Each row below holds a small network's activations on one input, seen along a few directions.
In each table, some parts of the input vary, and every possible input appears once, in random order.
A made-up example of a description, with smaller parts first: values(3) and (point or line(9) or (line(6) and ring(8))).
Shared parts are said once, and a part with two or three values counts as separate values.

Other details of the inputs shift rows strongly along two fixed directions, in all tables alike. That doesn't count.

Table:
r1: [-19  43 -21   9  23   6  -4 -40 -16 -12  13  -1]
r2: [-14  12 -16 -13  19   0  -3 -45   3   5  -8  -3]
r3: [  9 -20   6  -2 -13 -25   0  13  19   1  -7 -18]
r4: [ -2 -51  -5 -25 -19 -16 -28  16  30   5 -12  15]
r5: [ 20   0   2 -14 -18  21  12  19 -15   5  23   0]
r6: [  3  35 -30   6  26 -10   1 -74 -27 -20  28  21]
r7: [-26  31  -7  47  45  -8  65   9 -31  -4 -21 -44]
r8: [-15 -14  51  51  -2 -17  19  68  -8  -6 -21 -39]
r9: [-17  24  -2  11   7   0  -9  -2 -10 -12  -1  -5]
r10: [-17  10  19  38  13 -15  25  20 -22 -13  -7 -19]
r11: [ 20 -24  38 -45 -25  25 -27  44  22  25 -11   9]
r12: [  3 -21  27 -13 -19  -9 -21   6  35   6 -25 -10]
r13: [ 11  32 -24  12  23  -9  -6 -74 -18 -18  28  19]
r14: [-18  23 -11  39  39 -11  54   7 -31  -4 -21 -37]
r15: [ -7 -11 -28  -5  11  -9   5 -16  13  -6  -3  16]
r16: [ -8 -16   9 -48 -33   5 -82 -20  33   3   0  28]
r17: [ 11 -38 -14 -39 -28 -11 -37 -22  47  -7  -5  42]
r18: [  8  38  -8   0  15  44  27 -31 -26   4  24  -2]
r19: [ 10  16 -38 -19   8 -20   6 -59   1  -8  15  10]
r20: [  3 -33 -23 -36 -27  -2 -46  -1  43  -5 -11  28]
r21: [ 26  -7 -17 -14  10  23  12   6  -4   8  23  19]
r22: [-10  40 -38  -2  26   6   8 -51  -7  -6  -2 -10]
r23: [-18   6 -23  32  16  -6  11  11 -17 -14  16  -9]
r24: [  9  -2 -13  -7   4 -15   1 -28  -1  -5  -9  -1]
r25: [ 34  36 -33 -18  30  26  17 -46 -31   6  27  18]
r26: [ 25  -7   7 -24  -6  10   7  35  -4  18  13  -2]
r27: [-19 -13  34   2 -11  -7 -19  11  10   2  -6  -7]
r28: [ 15   0 -42   3  16  -8   6 -59  13 -13  18  19]
r29: [ 16  28  -5 -16  23  33  13 -23 -12  17  15   3]
r30: [ 18  16   1  11   5  30  31  11 -38   1  14 -11]
r31: [  3  29 -26  -9  17  -7  10 -63   1 -10  -2  10]
r32: [ -9 -17   7  18  -2 -11   8  53  -7   2 -32 -45]
r33: [-14 -17   5  18  -6 -20  19  66  -2   4 -23 -52]
r34: [ -4  -4  15   7   4  -3   2 -10  18   6 -17 -23]
r35: [-11 -28  22 -52 -29  -3 -76 -21  34   7  -2  37]
r36: [ -8  29 -23   3  27   0  18 -65  -4  -2   1  -7]
r37: [ -2  18 -24  -8  18 -10 -19 -56 -20 -11  18  26]
r38: [ 36  -3   1 -50 -41  24 -43 -20  16  24   3  48]
r39: [ -3 -24  12 -18 -25  -9 -53  21   8  -4  -7   6]
r40: [ 18  36 -13 -25   2  41   4 -47 -14   0  26  22]
r41: [ 10 -10  41  18   5  17  38  90 -19  17 -22 -36]
r42: [  4 -29  27  -7 -29 -26 -33  23  21  -2   8   2]
r43: [ -1 -17  -5 -41 -20 -22 -51 -22  14  -1  18  34]
r44: [ 15   0  27  -7 -27  23   4  37   1  29 -12   2]
r45: [-11  -4  -4  60  26 -12  61  31  -1 -11 -11 -35]
r46: [  4  23 -43  -8  30  -9   8 -66 -20  -7   4   8]
r47: [ -8 -17  19 -38 -23  -9 -57  -9  22  -2  -7  35]
r48: [ 10 -40   7 -17 -29 -14 -51  -9  35  -8  17  36]
r49: [  4  32   8  41  20  31  65  32 -49  -3   5 -31]
r50: [  4  -8  19   1  -8 -11  -3   4  22  -1 -24 -12]
r51: [-17  19  -3 -11  12  -3 -19 -40  -3  -6   8  19]
r52: [-22 -25  40  36  -8 -31  24  77 -10  -3  -7 -41]
r53: [-10  33 -36   7  16 -11  -1 -31 -22 -14  28  -1]
r54: [-23  -3   2  58  24 -18  48  33 -24 -15  11 -26]
r55: [-23 -12  32  27  -9  -9  -5  71  -9  -6 -24 -31]
r56: [  3  38   5  25  12  27  47  10 -28  24   4 -19]
r57: [ 16 -32  11  -6 -25  27   6  48   1   5  14   7]
r58: [-13 -21  39 -14 -25 -12 -34  17  21  -1 -10   6]
r59: [ -8   7 -37   1  21 -10  -8 -47  -9 -14  31  33]
r60: [ 19 -20  38 -35 -43  31 -24  40  13   9  -7  13]
r61: [-14  22  18  33  17  -5  14 -10  -7  -9   5 -15]
r62: [-13 -14  42  11 -12  -5 -22  14  17   2  -6 -11]
r63: [ 17  34 -35   0  23  -5   7 -79  -2 -13   5  13]
r64: [  4  11 -14  -1   9 -12  12 -30  -2  -8 -12   0]
r65: [ 28 -28  27 -26 -45  17 -26  40   6  33  -9  12]
r66: [ 27 -23  -3 -31 -40  24 -24   9  26  23   9  47]
r67: [  2  17 -28  17  17  -5   0 -55   5 -22  32  33]
r68: [-15  -9  10 -12   1  -7  -5   4  12   7 -25 -11]
r69: [ 11  58 -26   9  23  36  34 -55 -29  23  24   5]
r70: [ -3 -33 -20  -7 -13  -7 -17  21  21  -3 -10  -2]
r71: [-20  20 -14  15  21   6  15  -8  -7   3 -15 -35]
r72: [ -1  -2  27   2 -11  -9 -24  -4  15  -9  -2   9]
r73: [-22  12 -22  34  18  -1  15  10 -11 -18  11  -3]
r74: [-19  20 -21  40  39 -23  65  13 -34  -2  -3 -47]
r75: [-35 -33  30  45   4 -17  24  84  -4  -5 -14 -23]
r76: [ 22   2   0 -10 -23  10  10  19  -9  28  14   3]
r77: [ -9  21 -21  17  18  -2  19   0 -14  -7 -19 -25]
r78: [ 24 -33   4 -18 -37  19 -14  32  16  26   9  26]
r79: [ 24 -20  34 -42 -24  22 -24  43  18  20 -13  12]
r80: [-20 -21  40  22  -5 -14  25  58   9   7 -38 -48]
r81: [  2 -15  17  29  -7  30  44  70 -13   0   5 -15]
r82: [-18  -7   2  33   9 -13  21  18  -2 -17   8   2]
r83: [ 16 -21   7  -7 -11 -16 -16  -7  15  -1 -15  -6]
r84: [ 20  16 -25   0  25  27  32  -5 -10   2  24  20]
r85: [-19 -10  24  12   0 -14  -9  30  -9  -4 -14  -4]
r86: [ -4  19  -1  -9   2  -8 -18 -45   1 -14   9  25]
r87: [ -9   1   0  -6  -5  -2  -8  16  10  -1 -27 -18]
r88: [ 16 -53 -11 -47 -35 -15 -49 -16  48  -2  -3  39]
Each input here is: line(8) and (values(3) or (values(2) and line(4))).
- The inputs of r41 and r84 match in every part but the line(8) part. If r63 is changed in the same way as r41 into r84, which row does it become? => r45
- The inputs of r81 and r5 match in every part but the line(8) part. If r67 is changed in the same way as r81 into r5, which row does it become? => r42
- The inputs of r74 and r4 match in every part but the line(8) part. If r3 is changed in the same way as r74 into r4, which row does it become? => r28
- Start at r17 and move only the line(8) part, one step at a time. The first step leads to r88. Which rows follow, in order? => r19, r24, r64, r31, r80, r36
- Which other rows agree with r27 in the line(8) part? List them by row number. => r2, r16, r18, r29, r34, r35, r36, r62, r69, r71
- Which other rows does r30 become when the values(3) part takes its other values? List them by row number. => r25, r65
- Which other rows does r59 become when the line(4) part takes its other values? List them by row number. => r23, r48, r54
- Which other rows does r78 become when the values(3) part takes its other values? List them by row number. => r21, r57
- Which other rows does r61 become when the values(2) part takes its other values? List them by row number. => r12

Table:
r89: [-21 -19  27  45   6   4  50  97 -12  13 -24 -55]
r90: [  4 -35  44 -27 -45   9 -47  43  30  10 -17   6]
r91: [-17 -56  24 -12 -33 -42 -54  28  38 -13 -17   8]
r92: [ 31  12 -26 -49 -14   6 -34 -76  15   6  14  44]
r93: [ 30  14 -30 -52 -14   9 -39 -72  13   0  16  39]
r94: [-22  -9  41  27  -2   7  18  82 -17   8 -23 -38]
r95: [-10 -14  30  22  -2  -4  29  85 -20  12 -28 -49]
r96: [ 24   7 -31 -43   0  15 -23 -72  22  -1  18  49]
r97: [  9 -46  27 -22 -39   4 -25  44  38  15 -21  10]
r98: [ 11  23 -38  -7  13  17   8 -47  -1  -5  15  17]
r99: [  7 -35  45 -30 -46   6 -48  30  34  15 -16  18]
r100: [-12  48 -33  55  52   5  69  -3 -59 -13  24 -23]
r101: [ -6  14   5  58  23  -2  62  32 -32  -2   8 -29]
r102: [-37  42 -19  49  48 -24  30 -43 -23 -25   1 -25]
r103: [ -4 -27  55   3 -19   5  -6  58  12  11 -20 -15]
r104: [ 22  12 -31 -23  -6   8 -23 -56   2  -9  32  40]
r105: [-32  30 -40  48  51 -24  42 -42 -16 -25  -2 -24]
r106: [  8 -47  25 -29 -43  -2 -45  47  24  11   0  17]
r107: [ -9  24  -1  38  27   2  56  30 -37   8  -4 -48]
r108: [  3 -43  16 -38 -35   7 -39  47  29  12 -19  14]
r109: [-24  37 -32  43  49 -33  37 -47 -26 -21  -4 -32]
r110: [ -2  38 -20  -3  18  17   2 -45 -18   0  21  12]
r111: [ 19  27 -18 -11  18   5  15 -52 -11   1  12   8]
r112: [ 29   3 -23 -42  -8   5 -34 -69  14  -6  33  57]
- The inputs of r109 and r91 match in every part but one. If r92 is changed in the same way as r109 into r91, which row does it become? => r101
- Describe the family of inputs behind these rows. => values(4) and (point or line(5))
- Which other rows does r112 become when the values(4) part takes its other values? List them by row number. => r96, r103, r111
- Which other rows agree with r110 in the values(4) part? List them by row number. => r90, r94, r99, r102, r103
